A small network was shown many inputs. Here are its activations along a few directions, one row for each input.
Each table varies a few parts of the input and shows all the possible inputs, shuffled.
A made-up example of a description, with smaller parts first: one of 8 places around a ring, together with either a single point or one of 11 places around a ring or (one of 3 separate values, together with one of 6 places along a line).
Shared parts are said once, and a part with two or three values counts as separate values.
In the rows, zero is written as 128.

Rows:
row 1: [150 133 163 116 162  87  93 102  63 105 101 190 220 127 111 100]
row 2: [141 175  74 117 136  77  71 134 141 120  59 120 167 115 127 149]
row 3: [162 153  82  92 150 122 111 189 106  83  84 130 176 106  87 110]
row 4: [114 108 126 132 116 190 183 157 158 143 183  90  58 132 124 123]
row 5: [ 99 102 171 156 104 140 141  65 149 172 172 126  85 148 169 141]
row 6: [150 162  45 115 127  96  89 185 145  92  56 105 152 103 114 144]
row 7: [ 96 132 120 154  98 139 142 106 191 180 158  79  51 137 164 159]
row 8: [147 144 129 122 146  75  73  91  94 120  73 163 203 125 128 129]
row 9: [102  92 206 150 120 150 161  76 118 156 200 154 101 149 152 110]
row 10: [103 118  90 155  94 163 162 152 195 155 155  63  34 128 150 155]
row 11: [160 129 143  97 163 118 121 153  60  79  98 176 204 122  84 103]
row 12: [111  88 186 131 120 181 188 126 116 131 197 140  85 144 125 113]
- What is each input in this table made of? => one of 2 separate values, together with one of 6 places around a ring
- The inputs of row 12 and row 11 match in every part but the choice among 2 separate values. If row 9 is changed in the same way as row 12 into row 11, which row does it become? => row 1
- Which other rows does row 4 become when the choice among 2 separate values takes its other values? List them by row number. => row 3

Rows:
row 13: [112  93 171 146 118 151 160 108 119 134 171 142 102 140 140 122]
row 14: [118 124 109 134 109 154 150 148 161 137 142  94  79 127 133 142]
row 15: [146 130 144 110 149 116 113 118  86 111 111 162 181 128 112 113]
row 16: [112 150 103 155 106  77  76  75 171 166  93 108 118 132 175 168]
row 17: [114 116 171 133 131 146 148 100 124 152 172 137 112 140 136 115]
row 18: [148 133 143 106 152 110 110 133  82  95 104 170 191 125 105 110]
row 19: [116 113 172 130 129 148 152 104 120 145 170 138 112 140 132 118]
row 20: [148 151  79 114 135 109 105 168 129 100  86 120 154 109 110 125]
row 21: [149 159  79 110 142 102  97 161 124 103  71 122 163 113 105 136]
row 22: [119 107 170 131 127 151 156 111 117 140 168 139 111 139 131 117]
row 23: [146 151  82 111 136 114 105 153 130 113  83 116 151 115 114 136]
row 24: [113 138 108 138 117 144 138 132 171 156 148  89  83 128 141 136]
row 25: [115 115 108 143 105 152 152 147 164 135 146  96  73 129 140 143]
row 26: [117  95 170 137 121 155 160 113 116 133 169 140 107 141 131 119]
row 27: [147 157  80 116 137  97  96 160 127 107  76 121 161 112 115 132]
row 28: [147 136 142 114 151 100 104 126  84 105 104 167 193 124 113 110]
row 29: [118 102 171 134 124 154 158 112 115 135 166 140 109 140 130 119]
row 30: [114 117 169 136 132 145 147  97 126 154 173 136 112 141 137 113]
row 31: [115  93 171 142 120 154 161 112 118 133 171 142 103 140 136 120]
row 32: [119 129 109 131 114 150 148 148 162 141 144  93  81 127 134 140]
row 33: [113 137 109 134 116 145 140 135 169 154 146  91  82 127 139 138]
row 34: [146 148  81 119 135 105 100 155 130 108  79 117 156 112 115 134]
row 35: [147 154  81 108 139 107 102 167 125  97  76 123 159 113 107 132]
row 36: [148 130 142 113 147 112 113 134  85  98 113 167 184 122 108 102]
row 37: [112 129 165 154 119  79  88  39 127 164 117 154 150 142 171 146]
row 38: [146 127 143 117 148 108 108 121  86 106 107 163 186 125 113 111]
row 39: [150 139 141 108 154 105 105 128  80 102  98 169 196 125 103 114]
row 40: [117 117 107 138 106 154 152 149 161 135 145  95  77 129 135 142]
row 41: [112 115 108 147 104 149 151 144 165 136 146  96  72 129 145 145]
row 42: [116 136 111 130 115 146 144 140 165 147 145  92  82 127 135 142]
- What is each input in this table made of? => one of 2 separate values, together with either a single point or one of 6 places around a ring or one of 8 places along a line
- The inputs of row 31 and row 25 match in every part but the choice among 2 separate values. If row 13 is changed in the same way as row 31 into row 25, which row does it become? => row 41
- Which other rows does row 24 become when the choice among 2 separate values takes its other values? List them by row number. => row 30
- Which other rows does row 28 become when the place on the ring of 6 takes its other values? List them by row number. => row 15, row 18, row 36, row 38, row 39
